A small network was shown many inputs. Here are its activations along a few directions, one row for each input.
In each table, some parts of the input vary, and every possible input appears once, in random order.
Descriptions start from the smaller parts, as in this example, which fits no table here: one of 5 places around a ring, together with either a single point or one of 9 places around a ring or (one of 3 separate values, together with one of 6 places along a line).
Shared parts are said once, and a part with two or three values counts as separate values.
(in the rows, 128 means zero)

Other details of the inputs shift rows strongly along three fixed directions, in all tables alike. That doesn't count.

Rows:
row 1: [103 211  78  87 178  84 120 142 144 163 146 105]
row 2: [113 126 179 136 153 177 227 135  40 156 132 144]
row 3: [162  53 222 156  72 147 153 172 126 114 100 147]
row 4: [172 184  99 141  72 111  62 147 226 129 136 129]
row 5: [118 208  93  85 160  55 108 114 131 151 142 101]
row 6: [101 116 201 127 151 145 196 139  25 116 107 122]
row 7: [156  56 210 170 102 180 130 201 117 107 105 157]
row 8: [111 201  76  78 137  84 122  96 137 173 179 111]
row 9: [ 89  81  67 129 170 148 144  48  88 123 138  95]
row 10: [164 159 224 111  46 107  68 232 143 148 135 174]
row 11: [ 97  96  81 137 201 132 131  73  82  97  98  85]
row 12: [191  74  82 188 130 167 137 107 201 108 105 121]
row 13: [173  61  77 186 126 178 107 114 184  98 106 123]
row 14: [ 95 203  82  85 129  86 118  96 141 162 181 102]
row 15: [166  55 102 176 119 128 111 108 191  86  77 103]
row 16: [102 220 203  82  85 100 152 159  63 177 185 149]
row 17: [ 96  89  84 136 194 120 131  65  81 101 101  86]
row 18: [ 82 206  75  73 169  86 101 115 140 117 155 168]
row 19: [106 108 200 122 161 151 179 139  17 123 109 129]
row 20: [107 107  94 142 192 107 169  56 104 105 102  74]
row 21: [170 177 208 121  33 142  73 221 138 152 147 186]
row 22: [105 207  73  92 136  90  82 101 109 150 158 116]
row 23: [169  55  88 176  94 150 119  86 190 101 103 114]
row 24: [141  55  86 159 140 159 121 105 214  82  84 177]
row 25: [ 98 215  87  97 172  79 113 139 141 138 157  93]
row 26: [102  90 203 111 149 136 183 129  21 134 122 128]
row 27: [173  69 110 181 132 137 121 109 202  86  78  99]
row 28: [156 162  76 135  86 135  47 174 219 146 142 145]
row 29: [ 92  94  69 134 213 145 153  92  99 117 103  89]
row 30: [ 94 203  73  97 133  93  72 103 104 145 161 117]
row 31: [179 168 100 129 112  95  69 182 236 135 132 127]
row 32: [102 234 191  96 108 123 156 188  65 167 186 150]
row 33: [152 136 105 117  83  85  23 163 212 129 134 128]
row 34: [165  71 204 174  70 195 126 166 104 113 106 168]
row 35: [ 94  96 212 114 147 134 215 126  49 140 135 116]
row 36: [ 81 205  57  99 151 120  83 133 118 156 165 120]
row 37: [115 198  93  76 156  53 112 111 135 158 152 100]
row 38: [160  46  86 169  96 157 124  90 199 108 113 113]
row 39: [184 171 108 125 100  85  61 166 229 132 118 126]
row 40: [111 127 200 140 128 152 212 105  29 134 131 132]
row 41: [146 159  91 130  98 107  59 192 233 132 124 125]
row 42: [119 210  78  85 135  76 117  91 129 166 168 113]
row 43: [ 86 216  59  99 144 111 111 132 130 154 161 112]
row 44: [153 139 224  94  44 113  76 234 157 162 154 170]
row 45: [163  45  87 176 100 159  92  86 177 103 107 123]
row 46: [163  58  77 190 124 182  97 115 179  94 108 124]
row 47: [100  84  68 124 173 145 155  47  92 128 136  95]
row 48: [193  87 210 172  76 180 167 157 125 127 103 165]
row 49: [148  33 219 147  81 164 130 177 123 122 113 152]
row 50: [127 125 194 133 135 150 215 105  27 145 128 141]
row 51: [ 99 223 193  86  84 106 138 170  47 165 170 154]
row 52: [150 174 221  95  47 117  84 209 163 122 131 236]
row 53: [108  93  70 132 171 138 150  41  84 121 125  96]
row 54: [169  51 112 172 120 122 125  97 206  98  92  98]
row 55: [ 98 104  74 142 206 132 166  89 101  98 109  79]
row 56: [171  82 205 175  63 186 153 165 117 111 102 160]
row 57: [ 86 221 202  84 127 107 154 209  78 173 162 141]
row 58: [ 88  88  83 106 186 112 162  30 107  88 110 147]
row 59: [102 123 179 140 142 176 209 139  25 127 138 136]
row 60: [157 177  87 145  82 125  75 166 238 145 144 134]
row 61: [ 98 200  76  88 176  89  85 146 122 140 154 104]
row 62: [ 80  79  81  99 188 120 166  35 117  96 120 145]
row 63: [146  45  86 178 144 165  95 136 192  99  85 115]
row 64: [ 89  80  84 120 185 116 166  66 107 113 117  74]
row 65: [111  94 207 107 154 132 218 126  47 151 131 125]
row 66: [155  64 221 143  79 156 148 143 133  91  90 219]
Each input here is: one of 6 places along a line, together with either a single point or (one of 2 separate values, together with one of 5 places along a line).
Question: Changing only the place on the line of 6 turns row 49 into row 7. The same change can be made to row 62. Which row results?
Answer: row 18
Question: Changing only the place on the line of 6 turns row 41 into row 15. The same change can be made to row 29. Which row results?
Answer: row 10
Question: Change only the choice among 2 separate values in row 16. List by row number the other rows that result.
Answer: row 54
Question: Start at row 33 and move only the place on the line of 5, one step at a time. The first step leads to row 26. Which rows follow, in order?
Answer: row 3, row 54, row 37
Question: Change only the place on the line of 6 in row 5. List by row number the other rows that result.
Answer: row 1, row 31, row 37, row 39, row 65
Question: Which other rows agree with row 4 in the place on the line of 6? List them by row number.
Answer: row 6, row 11, row 19, row 21, row 27, row 34, row 39, row 48, row 52, row 56
Question: Change only the choice among 2 separate values in row 61. List by row number the other rows that result.
Answer: row 13
Question: Change only the place on the line of 5 in row 32. List by row number the other rows that result.
Answer: row 12, row 13, row 46, row 59

Rows:
row 67: [ 83 190  42  88 177 114 107  88 135 139 160 132]
row 68: [156 156 143 130 118 120 111 152 156 116 112 169]
row 69: [ 99 192  20 117 156 121  91  79 137 143 164  88]
row 70: [132 116 119 128 107 146  96 137 174 113 139 167]
row 71: [113 110 207 118 105 109 138 165 114 136 113 133]
row 72: [181  85  74 118 103 104  68  85 205 136 126 126]
row 73: [107 181 176 118  85 156 130 163  58 160 176 138]
row 74: [131  78 104 148 122 128  83 147 187  85 108 119]
row 75: [140 122 159 136 107 114 106 135 135  85 108 150]
row 76: [162 120  87 154  88 128 119  99 186 134 135 111]
row 77: [141 105 155 110 127 127  93 177 107 150 128 138]
row 78: [ 67  75 208 127 152 160 193 145   7 121 100 134]
row 79: [135 210 187 120  97 119 132 176  70 150 144 145]
row 80: [124 201  87 126 140 104 104 102 103 126 137  88]
row 81: [136 113 160 116  69 110 117 129 164 113 139 155]
row 82: [ 92 172  60  83 158  78 130  66 143 129 157 123]
row 83: [161  93 130 145 118 107 105 151 225 110 113 128]
row 84: [138   8 104 157 171 184 148  52  85 110 103 126]
row 85: [159 128 134 133  86 132 138 132 175 144 133 157]
row 86: [107  23 109 166 157 178 162  58 106  70 104 125]
row 87: [163 106  63 172 129 114  95 102 213 118 116  52]
row 88: [159 135 207 134  95 130 146 200 154 154 130 150]
row 89: [144 109  97 164 117 151 102 147 152 119 120  82]
row 90: [ 65 178 116  69 130  78 136  85  85 147 149 127]
row 91: [149 109 127 149 123 155 123 180 164 128 112 138]
row 92: [ 98 134 125 129 210 147 214  69  25 111 104 120]
row 93: [164 112 145 161  93 160 111 202 170 136 117 138]
row 94: [151  51 177 167 116 189 226  97  84 126 109 137]
row 95: [159 140 201 145  50 178 118 206 134 154 152 188]
row 96: [ 87 202 182 103 127 129 153 201  29 171 166 123]
row 97: [103 199 159 101 144 102 158 152  76 169 161  89]
row 98: [133 173  59  90 174  69  65  84 120 132 131 112]
row 99: [127 124 176 118 106  92 112 164 160 115 133 126]
row 100: [ 99 170 146 102 130  95 109 123  89 120 109 143]
row 101: [156  53  70 197 190 173 176  41 125  82  64  96]
row 102: [142 125 129 142 103 166 119 146 155 135 137 165]
row 103: [134  41 144 150 153 174 227  67 101 108 100 142]
row 104: [ 82  71 146 133 197 161 200 117  48 104 108 123]
row 105: [171  85  89 129 142  87  72 117 199 136 117  96]
row 106: [ 97 175  93  94 167 114 117 156 131 138 139 126]
row 107: [127 104 192 131  56 156  94 171 138 129 123 185]
row 108: [ 99 196 116  90 166  87 125 114  93 114 136 141]
row 109: [175 127 135 153 101 120 110 170 208 143 122 114]
row 110: [110 168 150  95 157  98 153 149 125 148 140 123]
row 111: [100 192  51 103 139  94 128  61 113 149 167  71]
Question: What do these inputs look like to the network?
Answer: one of 5 separate values, together with either a single point or one of 8 places along a line
Question: Changing only the choice among 5 separate values turns row 96 into row 76. The same change can be made to row 89. Which row results?
Answer: row 111
Question: Change only the place on the line of 8 in row 97. List by row number the other rows that result.
Answer: row 71, row 83, row 87, row 88, row 99, row 109, row 110
Question: Change only the choice among 5 separate values in row 95. List by row number the other rows that result.
Answer: row 93, row 94, row 101, row 109
Question: Which other rows agree with row 73 in the choice among 5 separate values? List them by row number.
Answer: row 67, row 69, row 70, row 84, row 86, row 95, row 102, row 107
Question: Which other rows agree with row 101 in the choice among 5 separate values? List them by row number.
Answer: row 68, row 75, row 79, row 80, row 92, row 98, row 100, row 108

Rows:
row 112: [133 126 155 123 124 124 134 140 121 127 122 143]
row 113: [136 132 152 133 123 132 135 148 118 130 124 130]
row 114: [111 135 102 123 161 120 142 111 123 129 129 105]
row 115: [133 124 151 130 122 132 132 149 117 136 129 127]
row 116: [131 124 151 127 124 132 138 151 123 137 130 129]
row 117: [129 123 104 130 121 125 109 118 161 119 128 131]
row 118: [130 119 155 121 119 125 129 140 118 131 127 137]
row 119: [132 127 155 125 120 124 133 138 119 125 123 141]
row 120: [114 155 126 105 121 105 110 134 128 137 143 128]
row 121: [131 114 161 135 115 140 140 133 107 121 120 145]
row 122: [129 119 114 144 134 138 134 118 132 118 119 117]
row 123: [113 159 127 107 122 105 114 133 131 134 142 129]
row 124: [136 114 117 139 141 132 130 121 130 123 117 113]
row 125: [127 129 151 133 117 134 137 147 121 131 130 126]
row 126: [117 156 127 105 123 105 107 133 125 137 141 128]
row 127: [131 124 149 122 120 135 128 137 116 130 128 151]
row 128: [120 154 127 101 131 103 111 137 130 140 140 132]
row 129: [142 103 120 145 129 149 155 101 128 129 124 127]
row 130: [114 146 138 110 134 115 129 124  98 132 134 129]
row 131: [132 110 160 132 115 140 137 133 105 124 122 143]
row 132: [146 147 137 130  93 126 120 137 144 143 142 134]
row 133: [131 167 125 113 118 108 127 127 131 149 148 122]
row 134: [133 115 111 141 137 142 127 118 127 122 122 121]
row 135: [127 126 147 132 114 138 132 146 116 134 133 129]
row 136: [114 133 100 125 155 122 130 107 112 130 129 101]
row 137: [128 111 116 140 135 134 131 120 132 124 123 110]
row 138: [128 111 110 137 138 142 133 121 134 126 125 122]
row 139: [127  93 130 138 137 133 146 111 131 113 114 124]
row 140: [134 108 121 129 142 124 129 113 133 119 115 126]
row 141: [113 126 104 133 159 139 150 105 111 122 124 117]
row 142: [134 129 145 130 123 142 131 146 115 135 130 140]
row 143: [127 111 111 140 135 142 131 120 132 125 126 119]
row 144: [128 113 118 140 139 132 137 122 137 122 121 112]
row 145: [128 119 112 143 136 141 134 118 133 119 121 122]
row 146: [135 108 164 129 121 134 141 136 109 125 119 141]
row 147: [133 118 109 126 125 114 109 121 161 123 125 122]
row 148: [125 129 150 127 115 135 134 136 120 124 129 148]
row 149: [130 110 115 133 134 134 124 109 128 118 120 132]
row 150: [110 142 132 106 137 123 131 126 101 138 140 139]
row 151: [131 128 155 127 116 127 130 136 117 124 124 140]
row 152: [133 142 138 121 108 125 113 146 148 128 132 152]
row 153: [128 100 123 150 134 147 145 117 126 117 118 116]
row 154: [146 132 100 138 113 129 119 110 159 133 135 124]
row 155: [123 109 115 131 136 135 134 111 138 118 123 134]
row 156: [130 168 124 114 114 110 124 125 129 147 148 121]
row 157: [136 132 152 131 127 131 137 149 120 132 124 133]
row 158: [145 102 127 144 133 138 158 104 131 129 120 118]
row 159: [169  88 113 148  97 125  86 140 218 114 110 135]
row 160: [115 164 118 113 128 120 118 143 132 141 146 130]
row 161: [129 157 113 107 108 109  89 146 164 138 145 143]
row 162: [105 128  98 117 150 123 130  98 116 125 134 120]
row 163: [132 109 160 136 122 141 147 147 113 132 125 127]
row 164: [126 129 152 128 113 131 133 136 119 123 127 143]
row 165: [106 128 101 118 148 119 130  98 115 124 132 115]
row 166: [116 141  87 114 141 113 104 105 138 128 136 122]
row 167: [114 140 102 127 158 120 140 109 120 124 126 105]
row 168: [134 119 155 142 120 151 143 142 107 126 123 140]
row 169: [127 100 121 148 136 151 145 117 127 118 119 121]
row 170: [135 115 116 141 137 134 127 119 128 122 118 112]
row 171: [156 148 126 133  95 127  88 165 178 133 132 147]
row 172: [122 169 121 118 125 116 111 140 123 137 140 125]
row 173: [115 133 138 121 141 139 145 133  92 139 136 130]
row 174: [115 143  94 112 148 102 116 110 150 126 132 117]
row 175: [129 112 121 131 141 124 137 114 139 116 115 127]
row 176: [127 106 117 133 131 131 124 109 128 120 121 125]
row 177: [136 118 160 142 120 143 144 143 108 126 119 131]
row 178: [130 126 145 131 118 142 129 146 114 135 133 135]
row 179: [139  98 126 144 146 140 143 120 125 121 111 117]
row 180: [129 113 164 133 116 136 145 135 113 120 120 140]
row 181: [114 154 136 116 144 120 144 137 108 136 134 123]
row 182: [116 131 101 122 163 120 134 111 117 132 128 105]
row 183: [164  94 110 155  87 132  84 135 214 108 112 137]
row 184: [141 143 136 130 107 128 106 153 138 134 133 133]
row 185: [110 149 140 110 137 112 139 127 106 130 133 131]
row 186: [136 142 138 123 106 124 107 143 142 128 132 150]
row 187: [112 155 135 120 136 122 139 134 103 133 135 119]
row 188: [120 161 120 115 124 116 108 141 122 143 144 122]
row 189: [119 149  87 115 146 112 110 106 142 124 131 128]
Question: Changing only one part turns row 175 into row 164. The same change can be made to row 159. Which row results?
Answer: row 165
Question: Changing only one part turns row 151 into row 189. The same change can be made to row 125. Which row results?
Answer: row 160
Question: What do these inputs look like to the network?
Answer: one of 6 places along a line, together with either a single point or (one of 2 separate values, together with one of 6 places around a ring)
Question: Change only the choice among 2 separate values in row 143. List by row number the other rows that result.
Answer: row 162
Question: Change only the place on the ring of 6 in row 145. List by row number the other rows that result.
Answer: row 134, row 143, row 168, row 169, row 178
Question: Change only the place on the ring of 6 in row 148. List by row number the other rows that result.
Answer: row 117, row 149, row 162, row 166, row 186
Question: Change only the choice among 2 separate values in row 164. List by row number the other rows that result.
Answer: row 122

Rows:
row 190: [123 177  24 120 157  70  65 117 197 135 140  51]
row 191: [145 148 153 142 115 131 107 187 128 145 131 101]
row 192: [ 96 112 110 122 148 138 146  68  86 105 124 146]
row 193: [141 176 157 138 112 142 132 189 134 147 137 129]
row 194: [ 62 125 106 109 184 127 184  39  22 109 121 135]
row 195: [116 147 109 142 176 159 186 103  74 138 135 103]
row 196: [100 204  93  70 163  76  93 118 124 127 140 149]
row 197: [186  86 135 150  80 107  79 160 243 111 102 134]
row 198: [114 152 129 129 115 135 150 119  84 154 150 100]
row 199: [166 183 102 148  89 117  43 205 220 137 132 114]
row 200: [198  30 154 186  90 149 109 153 212 109  87 108]
row 201: [159  38 154 163  89 167 125  99 125  90  91 161]
row 202: [108 173 202  78 118  83 131 175  78 164 151 130]
row 203: [141 153  46 141 135 120 111  89 177 140 140  93]
row 204: [155  81  41 163 130 127 107  56 194 114 116  79]
row 205: [ 92 144 130  82 182  91 150  99  76 130 125 119]
row 206: [137 108 166 140 122 127 153 150 133 128 116 114]
row 207: [132   4  72 162 156 185 140  56 140 101 109 114]
row 208: [122  53 166 149 164 152 221  89  86 106  91 124]
row 209: [113  39 212 137 149 196 208 153  61 118 111 173]
row 210: [ 89 204 192  72 119 103 124 178  77 139 151 184]
row 211: [128 173 167  93 101 113 107 151 120 129 140 189]
row 212: [111 128 112 125 157 137 185  71  81 136 140 104]
row 213: [113 140 135 109 121 116 158  95 104 139 144 131]
row 214: [125 138 178 121  83 134 122 160 131 112 128 191]
row 215: [103 101 208 118 126 139 151 154  69 109 107 165]
row 216: [140 170 201  98  79 109 139 173 128 157 153 173]
row 217: [130 110 158 109 123  98 108 137 129 120 116 127]
row 218: [ 42 137 118  86 202 118 164 116  48 135 148 117]
row 219: [154 137 134 157  81 156 116 154 131 141 142 115]
row 220: [182  96 104 193  76 177  89 145 177 128 112 115]
row 221: [146 114 143 162 130 145 163 147 144 127 117 118]
row 222: [124 188 173  88  62  94 104 158 121 168 168 146]
row 223: [136 101  63 151 169 135 158  57 163 116 114  92]
row 224: [136 141 160 106 118 105 125 146 147 126 126 161]
row 225: [145 136 165 158  92 168 157 156 102 142 142 134]
row 226: [156  96 122 144  60 131  62 129 186 102 119 164]
row 227: [ 76 153  92 149 204 159 209  82  29 126 134  92]
row 228: [178  94 161 155  99 140 139 160 186 122 111 138]
row 229: [158 146 139 141 104 117 102 180 180 140 129 113]
row 230: [129  39 116 149 129 184 148  99 135 115 116 150]
row 231: [ 77 170  95  82 166  74  83 111 103 115 132 115]
row 232: [135 186 102 117 135 117 133 133 143 152 156 115]
row 233: [140 174 193 127 101 134 127 215 108 156 143 130]
row 234: [171 136 158 168  94 163 118 201 160 127 123 142]
row 235: [127 206  11 133 143 115  77 103 169 143 155  89]
row 236: [113 126  89 101 176  89  87  95 119 110 113 115]
row 237: [153  49  61 199 178 166 126  98 146  98  78  61]
row 238: [148 104 210 124  77 144 150 140 106 139 130 183]
row 239: [133 140  62 111 148  97 102  73 186 115 126 130]
row 240: [ 82 177  90  69 152  81  64 159 137 155 162 119]
row 241: [115 167  35  89 133  72  64  61 171 131 150 104]
row 242: [135  37 163 155 154 153 161 106  97  82  72 148]
row 243: [ 76 164 140  81 144 133 149 144  84 151 165 161]
Question: Changing only one part turns row 194 into row 242. The same change can be made to row 225. Which row results?
Answer: row 233
Question: Changing only one part turns row 202 into row 197. The same change can be made to row 200. Which row results?
Answer: row 206
Question: What do these inputs look like to the network?
Answer: one of 6 places along a line, together with either a single point or one of 8 places along a line
Question: Change only the place on the line of 8 in row 210. List by row number the other rows that result.
Answer: row 193, row 196, row 208, row 221, row 224, row 228, row 234
Question: Change only the place on the line of 6 in row 205. List by row number the other rows that result.
Answer: row 217, row 224, row 238, row 239, row 241
Question: Which other rows agree with row 201 in the place on the line of 6? List them by row number.
Answer: row 198, row 204, row 207, row 219, row 220, row 222, row 226, row 241
